A small network was trained on invented records. Each row is its activation on one of them, seen along a few directions.
Each row is followed by the record's values for the fields D, N, Y, M, B, C, K.
Other fields move the rows too, some of them a lot.
In the rows, zero is written as 500.
Strong random noise was added to every row along 14 fixed directions; ignore it. To show where, here is one row again and again, with new noise each time:
[477 604 441 532 427 432 468 543 417 671 505 520 516 531 536 547 478 388
 540 292 372 516 383 562 469 568 582 603 490 474 422 512 502 512 543 406
 425 502]
[427 434 558 540 576 412 494 602 514 556 422 406 566 415 367 515 402 609
 480 583 555 428 610 569 505 494 422 447 554 389 423 604 392 570 626 528
 613 509]
[566 462 507 332 410 579 238 192 520 546 433 642 607 497 489 401 305 318
 401 455 625 601 566 445 402 449 464 670 548 574 507 457 776 504 493 448
 533 585]
[480 487 571 473 484 518 344 499 533 663 401 588 631 371 371 436 543 535
 454 291 463 523 486 364 490 451 499 737 319 299 421 607 422 571 641 436
 522 413]
[469 487 643 654 671 630 551 577 449 543 440 391 509 579 693 526 546 489
 680 543 614 602 634 473 604 505 359 473 454 389 464 417 616 533 351 524
 466 597]
[261 510 413 415 545 575 541 609 437 374 498 547 435 470 384 531 618 535
 305 378 581 654 498 430 428 332 569 544 432 722 551 414 449 527 451 299
 548 468]
[578 378 399 462 442 588 464 421 368 358 439 510 496 600 647 466 486 495
 547 387 574 591 481 532 502 429 578 462 489 647 527 426 631 490 445 393
 462 593]
[697 389 502 261 448 517 417 536 401 519 528 732 424 612 464 195 530 572
 413 378 513 473 640 710 387 337 570 307 463 601 284 462 361 538 275 538
 443 456]
[487 618 535 486 400 349 503 517 477 562 709 480 479 329 157 463 320 443
 264 559 450 483 542 359 435 514 461 513 600 354 396 551 363 491 530 523
 505 388]
[569 538 470 593 554 420 613 373 547 420 740 481 462 557 395 467 559 258
 460 588 532 587 483 238 577 430 352 445 527 345 542 492 469 403 422 650
 408 424]
[527 566 361 480 604 500 391 468 522 711 530 353 510 550 596 689 507 324
 530 225 246 411 237 439 376 681 570 646 557 460 381 740 270 342 495 455
 261 440]
[816 553 254 457 439 243 515 471 528 539 478 564 448 363 498 503 523 488
 532 749 393 174 485 297 497 513 518 192 443 219 548 535 529 601 557 631
 605 228]
[489 587 502 514 410 446 559 468 421 590 537 587 453 641 575 442 442 316
 590 459 536 618 514 697 522 481 483 468 601 567 466 343 679 533 418 459
 451 635]
[716 378 335 340 373 649 342 377 409 416 428 509 479 360 471 456 216 612
 405 599 589 334 595 413 404 446 444 300 437 415 368 694 455 516 499 502
 586 513]
[578 273 462 382 759 501 476 315 689 387 313 430 550 616 640 482 874 464
 642 350 551 615 385 355 539 396 549 633 573 578 715 424 526 429 441 410
 326 461]
[358 414 441 540 613 842 370 470 499 503 481 705 555 681 705 556 618 356
 475 322 495 567 320 493 478 354 453 530 135 609 425 757 386 428 566 598
 554 524]

[356 557 283 575 539 814 554 457 385 420 563 366 408 512 597 726 393 361
 447 397 577 622 393 307 460 469 385 520 400 543 439 659 433 381 417 375
 443 621]
{D: d2, N: n1, Y: y2, M: m1, B: b2, C: c2, K: k1}
[535 570 520 355 508 420 626 422 689 478 453 666 360 500 529 421 665 448
 552 714 494 476 448 524 524 411 498 382 564 582 688 310 631 554 459 536
 502 451]
{D: d1, N: n1, Y: y1, M: m2, B: b1, C: c1, K: k2}
[601 471 550 524 579 515 381 582 428 700 422 395 583 446 517 486 446 589
 547 330 451 441 594 493 456 584 487 585 470 304 295 600 389 530 439 477
 434 465]
{D: d2, N: n1, Y: y2, M: m1, B: b2, C: c2, K: k1}
[702 482 353 479 478 433 569 335 569 447 349 423 476 388 574 521 489 495
 641 633 610 462 553 316 589 485 426 454 544 313 637 401 711 562 514 435
 514 520]
{D: d2, N: n1, Y: y2, M: m2, B: b2, C: c1, K: k1}
[387 556 586 406 470 746 671 480 643 514 620 422 272 460 475 597 407 503
 478 599 484 587 346 696 485 536 435 416 718 594 431 624 280 341 373 433
 337 700]
{D: d2, N: n2, Y: y1, M: m2, B: b2, C: c1, K: k2}
[372 638 677 468 440 631 601 603 486 568 536 676 381 468 421 371 484 516
 460 556 526 600 569 566 519 380 396 466 393 516 422 399 502 590 439 507
 524 549]
{D: d1, N: n1, Y: y1, M: m2, B: b1, C: c2, K: k2}
[567 601 162 556 385 413 347 386 335 631 396 385 611 596 723 685 269 298
 676 344 525 405 521 585 449 697 506 549 551 474 473 548 758 490 516 395
 501 640]
{D: d2, N: n2, Y: y2, M: m1, B: b1, C: c1, K: k2}
[389 499 470 445 779 460 466 503 558 550 301 213 554 443 436 581 526 531
 572 460 684 526 732 326 456 519 317 661 642 416 534 451 515 526 393 361
 439 536]
{D: d1, N: n1, Y: y2, M: m1, B: b1, C: c1, K: k1}
[638 197 539 400 732 394 311 219 655 296 351 550 695 731 690 384 692 421
 585 684 710 523 642 514 508 414 515 476 659 708 766 333 846 469 431 662
 599 471]
{D: d3, N: n2, Y: y2, M: m1, B: b3, C: c1, K: k2}
[543 528 738 573 412 688 611 403 552 422 614 576 440 427 439 364 583 479
 553 552 533 682 427 261 676 381 366 589 356 285 550 453 508 473 494 552
 402 507]
{D: d1, N: n1, Y: y2, M: m2, B: b1, C: c1, K: k2}
[443 628 150 199 608 683 386 355 563 562 380 588 377 471 529 607 508 320
 377 453 545 403 486 272 285 399 373 474 396 615 491 589 471 490 358 404
 496 441]
{D: d1, N: n2, Y: y4, M: m2, B: b1, C: c2, K: k2}
[523 272 587 514 543 689 390 530 546 432 375 685 610 561 616 410 643 663
 556 516 549 457 488 597 564 347 520 425 221 488 477 674 428 539 621 632
 655 479]
{D: d3, N: n1, Y: y1, M: m2, B: b3, C: c1, K: k1}
[385 436 760 496 479 603 504 430 583 380 518 531 525 500 527 500 553 524
 482 658 557 673 427 581 555 480 571 572 653 679 674 354 685 471 492 461
 528 570]
{D: d3, N: n2, Y: y3, M: m2, B: b3, C: c2, K: k2}
[227 635 680 458 467 486 621 561 684 528 479 582 430 287 266 531 420 571
 341 857 646 556 622 578 517 449 397 472 613 546 626 376 614 624 589 455
 749 549]
{D: d2, N: n2, Y: y4, M: m2, B: b2, C: c2, K: k2}
[428 395 589 681 396 151 521 393 481 479 538 493 699 649 376 429 321 343
 560 494 514 580 457 769 608 527 504 606 720 569 564 466 640 513 865 627
 597 643]
{D: d1, N: n1, Y: y3, M: m1, B: b1, C: c1, K: k2}
[461 492 624 467 536 412 300 632 404 680 425 498 651 411 387 450 537 601
 386 180 336 497 463 445 390 539 676 792 437 480 375 521 391 556 598 403
 466 334]
{D: d3, N: n1, Y: y2, M: m2, B: b1, C: c1, K: k1}
[439 503 591 481 415 356 609 569 624 657 347 716 521 487 393 366 687 550
 640 436 403 472 359 688 609 376 497 537 404 381 519 509 403 654 790 532
 557 469]
{D: d1, N: n2, Y: y4, M: m2, B: b1, C: c2, K: k2}
[523 534 444 427 335 623 437 397 492 570 609 658 442 547 541 533 380 350
 417 435 318 453 206 631 416 512 579 460 466 598 403 700 372 403 602 544
 444 524]
{D: d3, N: n1, Y: y3, M: m2, B: b1, C: c2, K: k2}
[408 565 323 598 491 460 565 514 313 445 593 333 499 609 492 566 411 370
 509 302 666 702 663 501 509 521 457 585 605 576 459 361 622 457 320 328
 424 657]
{D: d2, N: n2, Y: y1, M: m1, B: b2, C: c1, K: k1}
[681 490 285 363 285 485 444 535 373 605 325 514 452 499 603 483 285 626
 652 451 458 277 542 826 427 569 561 299 544 481 328 613 478 585 510 400
 512 633]
{D: d3, N: n1, Y: y1, M: m2, B: b3, C: c2, K: k2}
[627 337 449 333 680 544 391 545 467 455 310 371 519 459 568 457 649 724
 488 313 565 490 661 427 401 483 600 559 508 556 486 427 452 512 279 327
 409 438]
{D: d2, N: n1, Y: y3, M: m2, B: b2, C: c2, K: k2}
[383 594 334 540 296 219 587 638 302 516 457 505 506 470 352 508 315 530
 459 460 535 480 593 721 481 487 585 431 585 585 479 365 630 665 670 343
 658 582]
{D: d3, N: n1, Y: y1, M: m2, B: b1, C: c2, K: k2}
[400 468 314 443 585 565 417 455 400 481 452 418 553 605 498 544 455 401
 479 330 678 585 648 505 426 433 410 567 535 580 429 526 515 468 365 392
 494 615]
{D: d3, N: n2, Y: y2, M: m2, B: b3, C: c1, K: k2}
[506 270 490 281 595 329 528 455 586 455 453 361 528 512 106 275 427 651
 385 330 725 583 812 719 436 367 389 547 799 549 337 534 197 479 437 408
 415 650]
{D: d2, N: n2, Y: y4, M: m2, B: b2, C: c2, K: k1}
[368 500 418 660 495 493 353 510 405 573 425 468 682 466 534 643 311 436
 442 446 558 502 551 452 480 561 488 630 391 467 473 601 655 556 696 482
 711 546]
{D: d2, N: n1, Y: y1, M: m1, B: b2, C: c1, K: k2}
[817 608 545 553 315 382 499 541 501 658 497 765 475 463 701 397 648 505
 681 568 207 276 308 463 600 572 648 368 253 255 519 447 598 615 589 683
 504 269]
{D: d1, N: n2, Y: y3, M: m2, B: b1, C: c1, K: k2}
[493 414 500 516 458 428 633 534 540 323 586 381 444 424 302 497 470 637
 414 554 454 464 414 501 543 483 529 418 583 505 517 610 234 436 648 505
 475 497]
{D: d3, N: n1, Y: y2, M: m2, B: b1, C: c2, K: k2}
[460 323 388 450 418 721 600 361 633 367 331 490 448 569 590 545 487 584
 705 434 509 478 245 710 608 418 415 452 440 564 540 780 288 416 775 479
 429 760]
{D: d1, N: n2, Y: y1, M: m2, B: b1, C: c2, K: k2}
[508 552 411 439 384 668 596 494 484 470 546 566 347 429 502 522 500 511
 482 509 533 550 424 475 513 426 490 418 439 487 481 511 452 493 417 396
 475 529]
{D: d1, N: n2, Y: y4, M: m1, B: b2, C: c1, K: k1}
[398 567 668 601 419 674 509 502 427 569 586 574 527 546 445 409 405 431
 544 398 569 657 563 524 577 455 320 623 361 391 358 533 472 492 492 546
 450 636]
{D: d1, N: n2, Y: y4, M: m1, B: b1, C: c2, K: k1}
[463 497 774 483 367 530 433 298 637 472 511 736 576 452 446 377 475 402
 453 670 535 636 410 488 579 418 490 644 496 542 677 379 779 541 681 576
 608 518]
{D: d1, N: n1, Y: y3, M: m2, B: b1, C: c1, K: k2}

Here are new rows. What are their fields?
[518 514 709 567 262 730 540 492 422 578 436 488 458 397 563 480 227 609
 659 562 475 521 395 665 608 550 423 489 498 353 375 592 514 540 641 485
 474 721]
{D: d1, N: n2, Y: y2, M: m2, B: b1, C: c1, K: k2}
[251 480 420 777 455 574 581 490 435 405 559 312 577 505 483 755 240 425
 475 491 561 587 387 545 572 570 418 589 483 542 504 718 479 415 801 486
 618 723]
{D: d2, N: n1, Y: y4, M: m2, B: b2, C: c2, K: k1}
[557 487 331 486 469 413 590 385 395 186 704 478 406 648 518 472 510 351
 393 545 531 593 482 349 485 453 568 388 609 777 654 295 634 392 364 531
 424 470]
{D: d1, N: n2, Y: y1, M: m1, B: b1, C: c1, K: k2}
[678 408 575 629 596 430 465 626 441 449 700 497 584 637 460 342 692 569
 502 350 375 423 574 379 560 510 513 461 300 333 361 617 212 426 414 747
 382 315]
{D: d3, N: n2, Y: y1, M: m2, B: b3, C: c2, K: k2}
[797 414 255 168 338 488 528 324 549 304 529 655 314 419 416 349 611 572
 382 538 527 446 451 399 418 330 641 287 566 579 575 418 462 478 317 395
 421 382]
{D: d3, N: n2, Y: y1, M: m2, B: b2, C: c1, K: k1}
[423 546 555 445 670 424 400 645 612 613 300 371 565 232 407 613 521 729
 442 647 526 329 678 335 442 583 496 546 489 361 539 493 511 631 541 424
 648 349]
{D: d3, N: n2, Y: y1, M: m2, B: b1, C: c1, K: k1}
[669 604 765 370 150 555 468 597 505 690 485 762 443 288 428 283 627 732
 576 428 302 479 371 595 550 514 697 576 393 269 437 410 466 622 480 376
 413 370]
{D: d3, N: n2, Y: y2, M: m1, B: b3, C: c2, K: k2}
[553 606 674 504 321 570 387 319 552 580 605 534 527 342 484 562 256 381
 411 674 425 519 375 409 480 633 528 614 603 432 532 511 688 448 572 512
 503 512]
{D: d3, N: n1, Y: y3, M: m2, B: b1, C: c1, K: k1}
[393 398 690 508 498 460 551 447 612 376 514 541 574 416 238 337 545 586
 397 559 739 728 701 435 609 346 416 645 551 469 600 346 578 555 541 462
 591 556]
{D: d2, N: n2, Y: y1, M: m1, B: b2, C: c1, K: k1}
[585 619 423 469 454 499 560 406 571 573 596 490 419 495 512 542 569 345
 545 446 406 511 357 410 502 553 491 528 544 403 528 530 442 408 408 473
 330 466]
{D: d2, N: n1, Y: y3, M: m2, B: b1, C: c2, K: k2}
[278 544 459 444 403 691 372 515 509 556 321 500 528 430 627 723 390 562
 506 404 390 461 244 655 418 604 651 679 476 734 560 629 535 492 724 313
 565 607]
{D: d1, N: n2, Y: y2, M: m2, B: b3, C: c1, K: k1}
[249 523 557 571 460 435 620 614 477 481 481 555 514 461 256 438 420 544
 434 531 597 580 593 589 556 363 367 512 448 505 469 501 432 606 714 503
 660 578]
{D: d1, N: n1, Y: y1, M: m1, B: b1, C: c2, K: k2}
[585 665 524 328 414 452 530 533 513 664 399 482 385 294 364 433 426 594
 532 558 481 411 615 425 452 526 431 490 581 330 431 391 510 621 410 375
 440 452]
{D: d1, N: n2, Y: y4, M: m2, B: b1, C: c2, K: k1}
[541 377 260 374 534 656 221 416 417 436 389 432 588 494 607 622 430 544
 369 216 407 405 382 349 314 560 662 644 357 676 447 710 395 407 566 372
 454 446]
{D: d3, N: n1, Y: y1, M: m1, B: b1, C: c2, K: k1}
[520 523 484 454 488 564 577 279 687 425 597 407 401 479 539 622 464 366
 489 608 482 583 323 442 518 584 506 541 728 589 649 498 553 333 456 459
 363 603]
{D: d2, N: n2, Y: y1, M: m2, B: b2, C: c1, K: k2}
